Read these off the array that follows. Indices start at 1.
1) The top-right entry?
2) The entry directly above 133?
3) The entry at row 3, column 1?
4) The entry at row 1, column 2?
5) The entry in the bottom-left corner?
6) The entry in row 2 and column 3?
7) The entry at row 1, column 1?
8) The entry just right of the smallest entry?
[[125 128 128 130 125 129]
 [128 126 125 127 127 126]
 [120 135 158 145 115 145]
 [126 127 128 129 127 127]
 [149 150 139 118 143 142]
 [133 129 127 124 132 129]]
1) 129
2) 149
3) 120
4) 128
5) 133
6) 125
7) 125
8) 145

Read these off the row that follows.
1) Report the 3rd entry from the left.
2) Report the first entry from the right.
3) Report the second entry from the left.
4) Report the third entry from the right.
5) Report the entry just right of 139.
[150 126 155 153 131 133 139 120 104 117 135 116 125 123 118 125]
1) 155
2) 125
3) 126
4) 123
5) 120

Read these off the table that follows.
1) Find the entry in the top-left corner.
2) Find the entry directly above the largest entry.
3) Find the 1st entry on the diagonal from the top-right corner.
4) Find the bottom entry of the column that holds the largest entry.
5) Find the last entry, reading row by row.
6) Find the third-last entry, reading row by row.
7) Find the bottom-left entry.
[[148 126 120 123 135 122 133 140]
 [139 139 150 125 129 131 117 133]
 [125 135 145 131 124 118 123 139]
 [113 134 132 128 125 119 121 118]
 [119 138 116 129 131 131 132 116]
 [146 118 119 122 136 120 135 141]
 [132 126 120 141 113 145 135 121]
 [130 120 121 129 129 140 142 136]
 [124 116 127 122 138 134 134 133]
 [135 129 118 140 118 147 140 126]]
1) 148
2) 120
3) 140
4) 118
5) 126
6) 147
7) 135

[[125 128 128 138 130]
 [133 143 117 124 133]
 [118 121 123 127 131]
 [111 132 103 130 123]
 [118 139 116 156 124]
 [128 116 136 119 137]]
Rows and columns are numbered from 1.
The entry directly above the largest entry: 130
Give the entry in row 1 and column 3.
A: 128
Give the entry in the top-left corner.
A: 125
The entry at row 1, column 2 -> 128
Give the entry directly above the smallest entry.
A: 123
Give the bottom-left entry.
A: 128
The entry just left of 119: 136
Give the entry directly below the largest entry.
A: 119
The entry in the top-right corner: 130
The entry directly below 121 -> 132
Give the entry in row 3 and column 1.
A: 118
Give the entry at row 2, column 1.
A: 133

arr =
[[127 128 128 126 128 128 127 129]
 [124 128 133 126 131 129 126 128]
 [129 128 129 130 129 129 130 126]
 [127 132 130 125 128 128 125 131]
 [128 124 128 128 126 125 134 125]
 [126 134 137 133 130 122 129 132]
 [128 125 128 125 127 127 131 127]
 [126 137 131 120 138 138 109 112]
 [131 135 140 136 126 124 124 137]
 [126 129 130 125 130 129 123 131]
 [129 138 131 125 130 115 127 152]
 [126 130 129 123 127 129 124 131]
 [129 126 126 131 126 126 130 125]
 [125 130 131 123 129 128 123 131]
 [129 124 126 129 125 126 132 125]]
Counting starts at 1.
The entry at row 2, column 3: 133
Read off the entry in the top-right corner.
A: 129
The entry at row 1, column 2: 128
The entry directly below 109 -> 124
Read off the entry in the bottom-right corner.
A: 125
Read off the entry in the bottom-left corner.
A: 129
The entry just left of the largest entry -> 127
Read off the top-left entry.
A: 127
Read off the largest entry.
A: 152
The entry directly above the smallest entry is 131
The entry at row 2, column 2: 128
The entry in row 3 and column 2: 128
Read off the entry in row 3 and column 1.
A: 129
Read off the entry at row 1, column 3.
A: 128
Read off the entry just left of the smallest entry.
A: 138
Read off the entry just right of the smallest entry.
A: 112
Read off the entry directly below the largest entry.
A: 131
The entry at row 2, column 1 is 124
The entry directly above 120 is 125
